Look-ups in named tables: a row name and a column name give one cell, copied from the table.

gof =
,fik,feg,fas,dapon,zet
zos,44.354,16.685,10.648,51.750,82.401
mubiva,37.770,47.074,11.684,70.908,14.834
mez,46.146,24.079,30.095,21.607,33.557
niva,63.914,45.014,34.231,79.950,8.100

mez, zet: 33.557
niva, dapon: 79.950
mez, fas: 30.095
zos, dapon: 51.750
niva, fas: 34.231
mez, feg: 24.079
zos, fik: 44.354
mubiva, fik: 37.770
niva, feg: 45.014
zos, zet: 82.401
zos, feg: 16.685
mubiva, zet: 14.834
niva, zet: 8.100
mubiva, dapon: 70.908
mez, dapon: 21.607
niva, fik: 63.914
mubiva, feg: 47.074
zos, fas: 10.648
mubiva, fas: 11.684

Table relisob
cols = turera, rig, bubipiz
mufak: [46124, -37314, 68540]
garurop: [33238, -17581, -36734]
nitu: [38842, -18016, 36190]
zipel: [-41208, 51657, 77993]
tafini: [48999, -44431, 56512]
zegu: [32969, 76610, -53668]
sefunip: [46872, -59888, -15957]

garurop, bubipiz: -36734
tafini, bubipiz: 56512
mufak, turera: 46124
sefunip, turera: 46872
nitu, turera: 38842
zipel, bubipiz: 77993
zegu, bubipiz: -53668
mufak, rig: -37314
nitu, bubipiz: 36190
zegu, turera: 32969
zipel, rig: 51657
tafini, turera: 48999

vev =
         dapurud  solufad  pifab    mem   vufu  komeb    lol
zapelor    4.392    2.320  8.885  2.573  7.209  6.873  5.211
zaz        4.547    4.328  8.237  3.147  6.857  6.865  5.166
zanom      6.678    4.891  6.080  5.430  3.562  5.142  4.835

lol of zapelor: 5.211
solufad of zapelor: 2.320
mem of zapelor: 2.573
vufu of zaz: 6.857
pifab of zapelor: 8.885
solufad of zaz: 4.328
pifab of zaz: 8.237
komeb of zanom: 5.142
dapurud of zaz: 4.547
mem of zanom: 5.430
lol of zaz: 5.166
komeb of zaz: 6.865
dapurud of zapelor: 4.392
lol of zanom: 4.835

Table futonat
,ges,num,gobafet,zumasu,mag
liteb,29.4,34.2,48.2,26.1,34.5
kifuzo,22.6,28.0,69.2,98.2,77.9
vesizu,64.4,68.0,25.4,32.4,34.1
fid,14.5,29.2,27.0,80.0,19.0
sesofak,14.9,17.8,22.0,77.1,5.3
tabimik,54.5,56.4,54.1,54.9,53.1
zat,73.9,88.4,52.7,16.1,64.8
pekos,20.0,56.1,11.7,44.7,57.5
zizet,49.9,51.3,47.6,55.8,43.1
bod,54.6,49.7,51.5,60.6,61.9
bido,63.9,52.9,65.8,30.6,59.7
renub,26.8,36.0,36.5,72.2,31.9
vofubep,12.6,15.1,26.0,76.7,11.6

vofubep, gobafet => 26.0
vofubep, num => 15.1
bido, gobafet => 65.8
tabimik, gobafet => 54.1
liteb, gobafet => 48.2
fid, ges => 14.5
liteb, num => 34.2
renub, num => 36.0
bido, mag => 59.7
liteb, mag => 34.5
renub, zumasu => 72.2
renub, mag => 31.9

maraget:
|  | daf | let | tabave | dev | dekofa | tuseme | sumufiz |
|---|---|---|---|---|---|---|---|
| lagigu | -0.7 | -0.7 | -0.9 | 0.1 | -0.6 | 0.2 | -0.2 |
| lorozis | -0.7 | -0.6 | -0.5 | 0.7 | -0.2 | 0.4 | -0.8 |
| zitigog | -0.5 | -0.7 | -0.9 | -0.3 | -0.6 | 0.0 | -0.2 |
| nokozuk | 0.0 | -0.5 | -0.3 | -0.4 | -0.3 | 0.1 | 0.3 |

dekofa of zitigog is -0.6
sumufiz of zitigog is -0.2
daf of lorozis is -0.7
tuseme of lorozis is 0.4
tuseme of nokozuk is 0.1
daf of nokozuk is 0.0
sumufiz of nokozuk is 0.3
tuseme of lagigu is 0.2
tabave of nokozuk is -0.3
Row with the largest daf: nokozuk

fug:
cols = venem, giku, gen
kas: [601, 394, 159]
gapozo: [725, 430, 347]
rogenib: [634, 396, 143]
tif: [607, 410, 291]
zer: [556, 386, 140]
vokuze: [717, 406, 152]
fuli: [578, 411, 331]
lur: [788, 401, 35]
nivapi: [488, 395, 286]
pedu: [872, 426, 160]

pedu, venem => 872
nivapi, venem => 488
kas, gen => 159
gapozo, venem => 725
lur, venem => 788
kas, giku => 394
gapozo, giku => 430
vokuze, venem => 717
nivapi, gen => 286
rogenib, gen => 143
vokuze, giku => 406
Which row has the largest giku? gapozo

lapiful:
columns: rafenog, pusoma, luri, gavu, pemazev, gubilet, nozape
mosik: [-2656, -8421, -406, -694, 138, 7477, -1638]
gosub: [-1596, -5557, -71, 3533, 1178, 838, 930]
sonap: [-5261, 2333, -2683, -4672, -959, -560, -6828]
remiv: [-545, 3127, 2296, 624, 1222, 4289, -1904]
nam: [127, -1927, -1304, -2305, 3322, 3391, 301]

remiv, gavu -> 624
remiv, rafenog -> -545
gosub, pusoma -> -5557
remiv, pemazev -> 1222
remiv, luri -> 2296
gosub, gubilet -> 838
sonap, gubilet -> -560
nam, gavu -> -2305
sonap, gavu -> -4672
remiv, nozape -> -1904
nam, pusoma -> -1927
gosub, gavu -> 3533
sonap, pemazev -> -959
mosik, gubilet -> 7477
gosub, pemazev -> 1178
gosub, luri -> -71

